Questions about the array below. Counting starts at 0.
1) Read off the entry at row 0, column 0.
2) Read off the top entry of the column that holds the largest entry.
3) Read off the entry in the top-right corner.
4) Read off the entry just left of the smallest entry.
5) Read off the bottom entry of the column that holds the largest entry.
6) Read off the entry at row 2, column 0.
7) Read off the entry directly below the smallest entry.
8) Read off the entry in row 0 and column 1.
[[119 110 136 124]
 [135 118 123 134]
 [122 140 127 122]
 [137 116 126 128]
 [127 116 141 114]
 [128 119 108 149]
 [129 118 137 121]
 [125 142 122 133]
 [135 122 152 113]]
1) 119
2) 136
3) 124
4) 119
5) 152
6) 122
7) 137
8) 110
